A small network was shown many inputs. Here are its activations along a few directions, one row for each input.
Each table varies a few parts of the input and shows all the possible inputs, shuffled.
A made-up example of a description, with smaller parts first: one of 5 places around a ring, together with either a single point or one of 9 places around a ring or (one of 3 separate values, together with one of 4 places along a line).
Shared parts are said once, and a part with two or three values counts as separate values.
(in the rows, 128 means zero)

Other details of the inputs vary at random and push rows far along two fixed directions, the same in every table; ignore that.

Table:
row 1: 126 165 103 133 141 121 116 138 132 118 111 167 122 133 130 109 152
row 2: 122 131 135 87 97 125 153 93 136 127 145 89 123 116 119 116 129
row 3: 106 119 146 37 95 108 162 90 112 121 156 68 114 119 106 108 95
row 4: 131 98 122 204 139 148 127 134 148 125 108 130 123 122 153 149 119
row 5: 121 148 106 115 155 105 103 152 116 124 114 171 124 140 137 111 132
row 6: 143 84 161 176 147 132 139 145 146 150 134 115 155 105 169 158 123
row 7: 128 123 138 77 116 111 137 102 124 131 150 82 133 122 125 122 107
row 8: 159 95 148 177 142 136 128 142 149 156 135 108 164 112 154 164 119
row 9: 121 156 111 131 135 122 105 128 123 122 119 177 119 141 122 111 154
row 10: 113 116 146 81 103 122 155 120 115 123 143 91 122 125 111 127 102
row 11: 133 131 139 87 111 126 152 113 114 130 137 76 122 126 105 129 101
row 12: 140 94 159 182 123 154 133 126 150 152 145 121 144 109 149 155 145
row 13: 110 111 131 61 79 128 154 67 111 104 134 62 102 118 100 94 113
row 14: 114 145 82 145 138 127 106 131 122 105 99 162 96 146 124 110 122
row 15: 113 131 133 94 99 134 148 90 122 130 154 87 124 120 112 121 131
row 16: 119 160 103 136 137 130 109 137 121 127 122 169 120 142 124 105 152
row 17: 131 83 140 188 122 151 129 118 148 125 126 114 121 120 148 160 114
row 18: 139 84 154 178 134 140 147 161 141 149 126 126 148 109 152 165 115
row 19: 132 126 135 85 105 126 149 114 115 134 139 79 123 128 104 130 101
row 20: 125 156 101 125 150 117 116 165 107 121 107 168 114 151 109 118 124
row 21: 143 101 153 189 127 144 148 126 154 152 135 116 153 103 156 149 141
row 22: 131 84 134 194 123 149 135 121 148 129 123 110 125 121 152 157 113
row 23: 118 147 116 111 152 108 93 149 117 117 118 173 120 144 130 116 135
row 24: 130 162 102 89 135 115 112 134 110 126 118 134 120 148 102 111 117
row 25: 142 97 153 183 122 148 144 127 155 149 135 122 152 109 158 157 143
row 26: 122 131 135 89 98 129 155 89 131 129 146 93 124 115 120 115 127
row 27: 121 123 141 81 100 132 149 90 140 116 153 98 121 122 116 126 133
row 28: 110 114 134 64 84 128 156 67 111 100 132 60 103 117 100 93 113
row 29: 129 154 106 119 154 108 92 148 119 122 117 165 132 148 133 115 132
row 30: 140 81 161 173 140 131 131 146 147 150 137 117 155 112 167 161 125
row 31: 114 145 117 113 148 111 101 156 114 114 116 180 118 146 123 114 131
row 32: 107 137 131 56 85 128 161 70 116 127 163 63 115 114 99 107 119
row 33: 124 169 97 143 150 125 92 147 123 116 104 209 118 148 129 112 162
row 34: 126 156 95 128 142 127 118 140 137 117 116 176 124 138 130 112 152
row 35: 145 99 144 195 146 141 132 173 136 144 120 140 146 129 142 165 123
row 36: 143 94 159 177 122 145 136 127 160 144 136 123 146 109 153 163 147
row 37: 119 131 134 94 99 133 151 92 126 135 154 88 121 117 115 109 127
row 38: 120 158 105 135 134 121 113 132 123 125 117 171 124 142 125 107 152
row 39: 129 160 113 85 137 111 97 127 113 116 127 138 122 147 107 114 123
row 40: 115 117 149 80 116 114 155 111 118 124 144 90 123 117 122 118 104
row 41: 138 166 101 123 157 119 105 153 114 127 105 157 126 148 115 117 127
row 42: 123 156 99 128 139 127 116 139 136 114 118 175 124 144 129 115 154
row 43: 120 130 136 94 97 125 154 88 129 133 148 92 125 116 117 111 127
row 44: 125 161 111 85 145 104 110 127 112 116 125 136 122 140 122 102 122
row 45: 154 97 151 176 137 143 129 147 145 156 128 107 157 122 144 168 119
row 46: 122 165 102 138 142 130 114 137 121 126 119 165 120 135 126 102 150
row 47: 120 145 92 146 144 129 83 142 110 97 86 198 104 149 121 100 154
row 48: 143 89 161 177 133 143 137 156 137 142 132 120 143 123 135 172 118
row 49: 118 166 97 139 145 130 114 135 119 125 117 165 121 133 123 111 152
row 50: 157 95 152 176 139 137 123 143 148 152 136 108 164 117 154 166 121
row 51: 126 159 105 128 154 117 121 163 106 117 106 164 114 149 109 117 124
row 52: 142 170 94 140 172 113 88 162 118 123 103 181 133 147 129 115 135
row 53: 124 164 104 88 127 116 115 139 101 118 117 138 114 155 99 111 116
row 54: 126 161 99 131 146 127 121 139 137 113 115 171 124 135 131 112 152
row 55: 115 120 140 94 121 114 138 127 119 123 138 117 125 129 125 121 113
row 56: 139 71 148 192 119 153 135 124 142 130 115 112 139 111 152 147 136
row 57: 149 87 162 169 141 134 117 140 150 147 141 115 157 114 159 167 125
row 58: 143 97 153 181 121 144 142 130 161 147 134 119 151 110 157 158 145
row 59: 139 87 159 180 138 141 152 160 140 146 126 122 148 107 153 164 115
row 60: 132 126 145 81 109 127 132 107 121 130 144 80 127 132 102 135 106
row 61: 125 165 103 134 142 125 118 134 127 120 111 170 123 133 131 108 150
row 62: 113 113 152 79 102 124 148 119 116 119 145 95 119 124 107 132 103
row 63: 116 159 104 132 139 131 102 132 117 122 122 175 116 140 118 117 156
row 64: 130 124 145 83 102 129 139 113 115 126 142 83 121 132 101 136 104
Each input here is: one of 4 places along a line, together with either one of 2 separate values or one of 6 places along a line or one of 8 places around a ring.
Question: The inputs of row 62 and row 10 match in every part but the place on the line of 4. If row 17 is changed in the same way as row 62 into row 10, which row does it become?
Answer: row 22
Question: The inputs of row 48 and row 35 match in every part but the place on the line of 4. If row 39 is changed in the same way as row 48 into row 35, which row does it become?
Answer: row 50
Question: Which other rows does row 56 become when the place on the line of 4 takes its other values? List them by row number.
Answer: row 13, row 28, row 47
Question: Which other rows does row 34 become when the place on the line of 6 takes its other values? List them by row number.
Answer: row 2, row 26, row 32, row 37, row 43
Question: Which other rows does row 24 become when the place on the ring of 8 takes its other values? List them by row number.
Answer: row 3, row 5, row 7, row 8, row 18, row 19, row 20

Table:
row 65: 119 156 118 64 109 115 152 103 112 125 141 91 119 126 105 102 113
row 66: 130 115 133 174 149 131 129 169 134 140 114 164 139 122 151 143 136
row 67: 137 110 150 113 116 125 161 106 139 141 151 69 145 105 135 137 114
row 68: 134 124 116 170 140 139 127 152 125 129 109 150 123 135 129 136 124
row 69: 127 88 170 102 108 123 148 103 138 133 161 78 141 109 137 147 111
row 70: 148 99 136 214 147 154 123 163 143 139 111 146 140 126 147 169 131
row 71: 154 113 133 218 156 149 131 172 149 160 120 153 158 118 153 164 141
row 72: 135 105 142 188 146 140 135 169 137 147 122 160 142 121 146 155 137
row 73: 136 97 149 123 111 134 128 107 126 128 136 82 129 123 123 142 112
row 74: 130 172 92 119 159 110 86 147 120 124 114 178 126 152 129 111 141
row 75: 123 110 129 194 128 152 127 128 157 130 125 171 135 116 161 133 174
row 76: 143 74 169 140 96 148 155 102 142 140 148 56 137 111 128 164 103
row 77: 126 151 129 58 110 116 125 96 111 125 146 90 123 137 99 110 119
row 78: 129 93 149 114 107 128 138 98 135 127 147 69 129 117 131 142 102
row 79: 134 83 177 120 107 135 142 114 135 142 154 83 145 111 133 153 117
row 80: 150 130 130 190 150 147 120 163 141 150 118 153 151 128 142 158 141
row 81: 109 174 102 93 136 115 110 151 105 109 116 177 105 154 101 107 136
row 82: 105 156 115 53 123 99 134 119 105 105 128 133 108 138 108 90 122
row 83: 122 170 114 50 109 115 125 102 109 118 139 107 114 145 86 104 121
row 84: 113 162 105 95 154 103 99 148 111 108 111 183 115 146 125 97 135
row 85: 126 178 90 103 158 107 95 143 115 118 111 173 122 146 124 95 137
row 86: 113 128 125 67 109 113 135 93 116 109 136 83 110 129 112 103 100
row 87: 121 98 133 160 99 156 145 81 151 124 130 107 121 104 141 130 147
row 88: 121 179 88 148 135 131 105 117 134 118 112 188 114 137 130 92 178
row 89: 130 121 116 169 142 134 126 152 127 130 105 146 126 130 140 130 123
row 90: 126 100 145 121 113 127 154 107 132 126 134 77 129 114 133 131 103
row 91: 117 169 102 96 140 112 98 150 109 111 114 187 111 155 106 110 138
Question: Describe the family of inputs behind these rows.
Answer: one of 3 separate values, together with either a single point or one of 8 places around a ring
Question: The inputs of row 72 and row 71 match in every part but the choice among 3 separate values. If row 79 is changed in the same way as row 72 into row 71, which row does it become?
Answer: row 77
Question: A walk changes only the place on the ring of 8. It starts at row 73 and steps to row 76. List the rest of the walk in order.
Answer: row 70, row 68, row 89, row 90, row 86, row 78

Table:
row 92: 115 170 75 166 163 124 76 167 116 105 81 241 107 157 131 99 169
row 93: 172 32 206 233 132 161 164 157 169 188 154 66 189 85 179 218 107
row 94: 153 87 151 193 151 139 124 169 138 147 119 125 152 124 150 172 110
row 95: 135 164 101 145 173 112 94 189 112 133 102 199 132 153 127 125 133
row 96: 123 155 86 170 154 133 101 151 133 115 100 196 115 144 136 118 151
row 97: 140 151 96 156 170 121 80 179 110 120 89 186 124 158 124 130 123
row 98: 129 96 180 58 91 120 183 103 125 143 172 33 141 106 113 145 87
row 99: 106 167 113 36 91 114 148 66 112 109 147 85 103 128 94 79 126
row 100: 125 156 101 162 149 131 97 149 127 123 104 203 124 139 135 113 169
row 101: 112 84 171 74 61 140 181 53 137 122 172 28 117 102 113 131 107
row 102: 153 103 152 177 164 124 107 170 150 154 131 149 166 121 169 165 130
row 103: 100 154 112 35 86 114 150 63 109 99 142 78 93 129 93 79 115
row 104: 164 40 191 247 117 178 172 122 192 177 157 73 178 76 185 205 137
row 105: 105 154 125 13 105 98 144 103 89 106 142 82 99 143 80 95 85
row 106: 162 31 201 225 139 153 166 170 165 173 142 84 179 88 180 211 103
row 107: 92 179 89 28 99 106 128 76 94 88 125 119 84 144 85 58 127
row 108: 112 85 168 73 64 137 180 51 130 123 166 25 117 97 115 120 109
row 109: 121 184 76 162 164 126 77 166 121 113 91 243 115 157 129 103 176
row 110: 115 179 106 23 118 98 121 114 88 109 135 109 106 156 77 91 104
row 111: 128 170 85 139 192 97 62 193 113 113 89 234 126 164 140 114 139
row 112: 127 162 98 165 150 133 100 150 135 122 108 199 123 143 134 121 164
row 113: 160 33 196 246 116 174 165 122 180 176 151 80 178 73 188 193 146
row 114: 105 152 125 17 103 100 142 100 89 106 143 76 100 142 80 98 85
row 115: 141 184 77 151 183 114 62 193 105 123 83 222 126 170 118 118 141
row 116: 131 166 89 168 155 131 101 148 135 125 104 194 126 140 139 116 162
row 117: 101 154 111 37 86 116 151 63 113 100 144 78 94 131 93 87 114
row 118: 139 90 141 214 134 154 129 142 160 139 121 147 141 116 162 164 145
row 119: 120 104 162 73 72 135 179 53 135 133 169 30 129 96 117 117 118
Question: Describe the family of inputs behind these rows.
Answer: one of 2 separate values, together with either a single point or one of 5 places along a line or one of 8 places around a ring
Question: The inputs of row 93 and row 114 match in every part but the choice among 2 separate values. If row 98 is changed in the same way as row 93 into row 114, which row does it become?
Answer: row 106
